A small network was shown many inputs. Here are its activations along a few directions, one row for each input.
Each table varies a few parts of the input and shows all the possible inputs, shuffled.
A made-up example of a description, with smaller parts first: line(6) and (point or ring(9) or (values(3) and ring(8))).
Shared parts are said once, and a part with two or three values counts as separate values.

Rows:
x1: [ 10.2 -12.8 -41.2   9.5 -16.0 -32.1   1.6 -46.4 -13.3  -8.1  -3.1  11.2
 -16.5  -0.4]
x2: [  0.6   0.1 -41.3   0.6  -9.0 -28.8   5.2 -51.5 -17.7 -16.1   9.5  12.7
 -19.0   0.6]
x3: [  4.9   7.3  38.5 -10.0   9.9  26.1  -5.1  49.8  12.4  13.4   4.0  -5.7
  15.6  12.1]
x4: [ -8.0  -4.9 -40.9  -4.5  -0.7 -33.1  -1.7 -50.9 -19.1 -18.7  -3.0   7.3
 -19.9  -5.1]
x5: [  1.9  11.5  45.9  -7.4   6.6  27.3 -14.0  43.1   9.3   8.4   2.5 -13.0
   7.2   4.3]
x6: [-26.5 -14.2  -9.2   8.6 -13.4   4.7   0.2 -51.7  -8.7 -15.8  -6.4  23.3
  28.5   9.9]
x7: [-30.3 -11.1  32.0   8.3  -3.7  34.0  -2.2   6.6   0.5  -6.4 -10.8  15.9
  40.6  11.2]
x8: [ 15.2  -1.7  36.6   1.4  -2.9  23.5 -14.2  52.7  11.9  10.5   4.6  -9.6
  17.5   1.1]
x9: [ 23.1   6.4 -31.9 -18.0  14.9 -36.6  -2.8  -7.8 -12.1   8.7  14.8 -14.1
 -50.6  -7.8]
x10: [ 18.7  11.6 -39.0 -11.5  16.1 -36.1   0.8  -1.3  -4.7   8.5  20.9  -4.9
 -50.5  -6.3]
x11: [ 28.8  22.4   9.6 -17.4  21.2  -9.5  -8.7  40.1  -1.1  22.6  11.2 -24.8
 -27.4  -3.7]
x12: [-29.5  14.2  17.4  17.9  -7.5  34.2  78.8  14.9  52.0 -15.1 -13.7 -29.4
  54.9 -12.3]
x13: [-28.8 -16.6  -4.3   3.3 -14.0   2.2  -4.2 -55.1 -15.2 -17.0 -14.0  16.5
  26.7   4.9]
x14: [-25.5 -13.1  43.0   8.9  -3.3  35.0  -7.8  -1.8  -0.5  -3.0 -17.0   6.3
  36.5  13.4]
x15: [ 27.7   2.0 -39.7  -2.0   5.2 -37.8  -4.8   2.3  -3.0   9.3  14.4  -5.8
 -50.4 -13.9]
x16: [-19.8 -22.7 -11.8  13.3 -27.4   5.1  -2.9 -47.6 -10.9 -19.9 -13.9  25.8
  26.5  -2.8]
x17: [ 22.7  27.1   3.3 -12.7  24.0  -7.7  -1.8  47.4   8.2  26.3  10.3 -13.1
 -29.2   1.2]
x18: [-21.4 -21.2  29.9  20.9  -9.5  34.9 -12.4   8.9   6.8 -11.1 -14.6  14.4
  39.0   1.6]
x19: [ 36.2  15.7   2.9  -9.2   9.5  -5.3  -4.1  48.5   5.2  23.6   4.3 -12.9
 -29.5  -8.0]
Q: Describe the family of inputs behind these rows.
A: point or (values(3) and ring(6))
Q: Which other rows does x9 become when the values(3) part takes its other values? List them by row number.
A: x10, x15
Q: A walk changes only the ring(6) part. It starts at x15 and steps to x1. List the rest of the walk in order.
A: x16, x18, x8, x19

Rows:
x20: [-38.6   0.2 -42.8  -0.7  12.2 -25.5   4.1 -71.3 -21.7 -19.2   6.3  29.2
  -4.8   3.8]
x21: [ -5.9  22.0   1.9  21.9 -17.0  33.9  94.9  30.4  65.1  -0.6  -6.8 -15.7
  64.3  -9.4]
x22: [ 24.5  37.5 -13.8 -39.7  42.8 -19.6  -7.5  36.0 -11.1  25.0  21.6  -6.8
 -40.4   3.7]
x23: [-31.5 -23.3  20.6  27.0 -30.9  23.7 -12.0 -50.8 -16.6 -30.0 -14.0  -3.3
  28.2 -11.7]
x24: [-42.2  33.7  12.9 -10.6  17.8  41.6  93.8  18.1  57.0 -18.9  -3.5 -25.2
  52.4   0.4]
x25: [ 49.3  18.8   3.8 -18.1  10.7 -19.8 -10.2  30.3  -6.4  14.1   7.0 -39.4
 -57.1 -19.8]
x26: [ 37.5  19.2   5.2 -12.3   4.1 -23.4  -7.6  38.0  -5.7  14.5  19.6 -36.9
 -59.4 -28.5]
x27: [ -3.0  20.0 -48.7 -21.4  23.6 -49.4   6.3 -24.0 -22.2  13.4  21.0  -4.6
 -50.5   5.4]
x28: [ 39.8  -7.3 -62.0  -3.0  -8.5 -55.6   5.8 -11.0 -11.8  22.4   7.7   2.5
 -32.3   5.1]
x29: [ 48.2   3.2 -20.9   3.5   7.8 -29.0   3.4  54.2   5.9  32.4  17.5  -3.0
 -43.9   4.5]
x30: [ -8.3  -8.7  61.7   0.3 -15.6  49.3 -25.7   7.6   3.6  -8.0 -20.5  -4.0
  29.4 -14.2]
x31: [-23.8 -13.2  20.8  14.0 -32.2  22.0 -17.5 -49.5 -17.7 -28.8 -24.1   6.2
  36.3 -16.7]
x32: [  1.2  29.8  36.9 -22.2  43.3  23.2 -21.5  60.5   2.7  23.1  -0.9  -7.2
  -1.7  13.2]
x33: [ 29.1  12.2  45.4 -11.3   9.5  30.4 -30.6  50.3  13.8   6.4   0.3 -30.5
 -10.8 -17.7]
x34: [-33.6  -1.5  49.1 -14.2  19.0  44.1 -16.9  12.5  -3.4   0.6 -13.8  13.8
  38.4  25.3]
x35: [ 26.7  -3.0  23.6  15.1   8.7  21.4 -15.0  75.6  23.3  29.7   1.8   3.4
  -0.7   7.4]
x36: [ 35.1   3.5  25.3   8.0   9.0  16.0 -19.1  75.2  14.2  34.1  -3.0  -0.3
  11.1   8.2]
x37: [-31.2  -1.7 -37.5  -6.7  13.6 -32.3   4.6 -71.0 -25.1 -20.2 -11.5  23.6
  -4.3  14.7]
x38: [ 33.4   4.9 -40.6 -20.0  -9.0 -44.3  -6.2 -34.9 -16.8  -2.3  14.1 -30.1
 -50.8 -22.7]
x39: [ 54.2   6.3 -20.3 -12.0   4.2 -34.3  -1.0  58.3   1.6  32.1  10.9  -0.7
 -32.7   3.0]
x40: [-21.2 -34.2  -5.7  35.9 -34.5  10.6  -2.9 -31.6   0.7 -21.6  -7.3  39.7
  45.1  18.5]
x41: [ -6.5 -22.7  38.1  27.0 -19.5  31.6 -12.0  27.1  13.3   5.7   2.6  24.8
  45.1  17.2]
x42: [ 22.3   9.3 -38.0  -9.1 -10.1 -41.0  -2.2 -29.5 -11.1   1.5  11.1 -20.6
 -62.8 -32.3]
x43: [-46.9  -2.9   6.3  -0.4   5.7  23.7  -9.2 -48.2 -17.5 -22.0 -24.0  33.2
  39.0  21.2]
x44: [ 29.4  -5.0 -59.2   4.2 -14.6 -60.6   9.7  -5.5  -4.1  16.8  15.6  10.5
 -42.5   0.3]
x45: [-15.1 -13.2  64.1  17.3 -14.7  46.5 -19.4   5.0   7.3 -12.0 -11.9 -10.5
  16.8  -7.1]
x46: [ 18.5   7.8  51.2   4.2   7.9  25.1 -22.9  54.6  15.1   6.0   1.5 -36.0
 -23.7 -13.9]
x47: [ -5.1 -15.4 -24.7  11.5 -18.8 -28.0  -2.7 -78.7 -21.2 -28.7 -16.1  -4.7
 -13.2 -17.1]
x48: [  4.4 -26.4 -55.4  17.7 -20.2 -32.0   3.1 -58.9 -10.2 -10.0  -6.9  37.2
  12.9   3.3]
x49: [-12.5 -31.1  -5.3  26.4 -33.4   8.2  -6.7 -33.1  -3.9 -20.4 -15.3  38.5
  53.5  21.2]
x50: [  1.6 -28.5  34.4  11.1 -17.4  36.7 -16.2  26.0  10.3   6.6  -7.1  23.0
  54.5  19.7]
x51: [-45.2  -0.8  51.0  -8.5  12.2  40.3 -14.2  20.0  -2.3   1.1  -1.2  17.0
  35.9  16.5]
x52: [-13.6 -24.0 -30.9  12.4 -21.9 -21.6  -2.0 -77.3 -16.5 -32.3   2.1  -3.8
 -14.0 -22.8]
x53: [ 13.6  24.5 -11.5 -30.7  42.0 -17.6  -0.2  40.3  -7.5  24.2  21.2 -12.1
 -52.5   7.2]
x54: [ -5.9 -36.5 -55.3  24.5 -23.7 -33.2   7.9 -54.7  -8.8 -12.8   4.6  31.3
   7.6   4.2]
x55: [-17.5  23.5  30.2  14.6 -13.2  43.3  88.3  12.7  53.7 -19.1 -13.7 -58.4
  44.0 -32.5]
x56: [  7.2  19.1 -53.2 -37.9  23.3 -48.8   0.9 -27.4 -20.1   6.2  18.7  -1.5
 -42.2   9.1]
x57: [-11.2  16.6  36.5 -24.0  35.7  22.0 -17.2  68.7   9.6  15.8   9.0  -6.3
  -8.0  11.5]
x58: [-57.1 -12.8   6.7   6.3   2.1  22.4  -4.4 -44.3 -15.7 -24.7 -12.5  27.9
  33.5  22.0]
Q: Changing only one part turns x22 into x25. The same change can be made to x53. Which row results?
A: x26
Q: Describe the family of inputs behind these rows.
A: values(3) and (point or (values(2) and ring(6)))
Q: List by row number the other rows that have the values(3) part in common with x48.
A: x21, x28, x29, x35, x36, x39, x40, x41, x44, x49, x50, x54
Q: Which other rows does x43 become when the values(3) part takes its other values? List them by row number.
A: x31, x49

Rows:
x59: [ 34.3   2.5 -24.6  -3.9  10.9 -29.9 -17.5  44.6  -5.0  38.5  12.7  13.0
 -31.5  10.4]
x60: [ -9.1 -24.9  71.4  17.7 -22.5  54.2 -53.2   9.6  -0.8 -14.5 -16.9  -0.5
  41.6  -4.7]
x61: [ 31.7 -10.4 -21.1   0.0 -19.7 -36.1 -29.8 -26.8 -21.1  -5.1   9.1  -9.2
 -46.8 -21.7]
x62: [ -4.1 -22.4 -49.0  18.2 -11.0 -27.8   0.3 -37.4 -11.9  -5.5   2.5  41.7
   6.8  10.1]
x63: [  5.5 -22.6 -27.4  18.3 -24.1 -17.9  -7.3 -64.1 -15.9 -18.2  -3.1  -3.4
 -11.9 -23.4]
x64: [-34.3   4.4 -30.4 -13.8  19.3 -17.8   2.1 -65.7 -23.5 -16.8  -0.8  11.3
 -12.7   2.0]
x65: [24.3  5.9  3.5  7.7 10.8  2.9 18.2 63.3 24.5 31.2  6.7  3.1  0.5 10.3]
x66: [-12.8  -9.9 -27.0  25.3 -18.1   0.8  33.7 -18.9  14.5  -4.6 -13.3  30.2
  36.7  10.6]
x67: [-16.9 -27.5  47.4  18.9  -9.3  51.0 -41.2  28.8  -4.7   3.8 -14.6  44.3
  56.2  28.7]
x68: [ -8.7  12.3 -22.5 -34.4  25.7 -36.1 -19.1 -31.8 -29.7   1.5  11.3   3.6
 -45.0   3.5]
x69: [-49.4  -0.2  67.9 -15.5  15.9  56.2 -38.4   7.2 -15.1 -14.6  -4.3  12.1
  42.1  20.3]
x70: [-28.4  25.2  12.9 -17.0  23.9  26.3  42.8   5.1  22.8  -6.2  -6.9 -20.2
  19.3   0.2]
x71: [  8.5  36.6  -8.1 -35.8  37.6 -21.4 -16.6  22.4 -15.0  12.7  11.6 -13.6
 -51.1   2.6]
x72: [ 3.5 -2.0 -8.0 14.5 -7.9 16.0 40.8 31.4 31.3  7.3 -1.6  6.8 38.8 15.0]
x73: [ 24.4 -14.7 -43.9  -1.9  -1.0 -41.8 -21.9  -9.7 -19.8  19.3  11.6  32.8
 -26.8  12.9]
x74: [-47.3  12.2  -3.7 -11.1   5.9   2.6  38.0 -40.6   2.7 -21.3  -9.0  -4.0
  22.2   6.9]
x75: [-11.5 -11.0  -1.2  26.4 -38.2   5.2  27.2 -36.5  14.4 -21.4 -11.0 -15.6
  17.4 -24.5]
x76: [ 11.4  -1.3  16.1  15.6 -19.6  25.8  33.6   7.1  29.8  -8.3  -9.6 -33.8
  19.7 -25.1]
x77: [ 45.7   3.0  -0.9  -7.2  -7.5 -26.9 -23.7  25.2 -10.3  12.4   9.8 -31.8
 -46.3 -18.2]
x78: [ 35.6   6.6  27.0   4.5  -7.4   5.5  12.1  44.2  18.8   5.1   3.8 -41.1
 -14.2 -18.3]
x79: [ -2.5  38.1  21.6 -26.6  36.4   9.2  19.9  42.5  14.1   4.5  12.1 -25.6
 -14.9   2.3]
Q: Changing only one part turns x69 into x67. The same change can be made to x70. Which row results?
A: x72
Q: Describe the family of inputs behind these rows.
A: values(3) and (point or ring(6))
Q: Which other rows does x66 become when the ring(6) part takes its other values? List them by row number.
A: x59, x62, x65, x72, x73
Q: List by row number the other rows that have the values(3) part in common with x61.
A: x60, x63, x75, x76, x77, x78
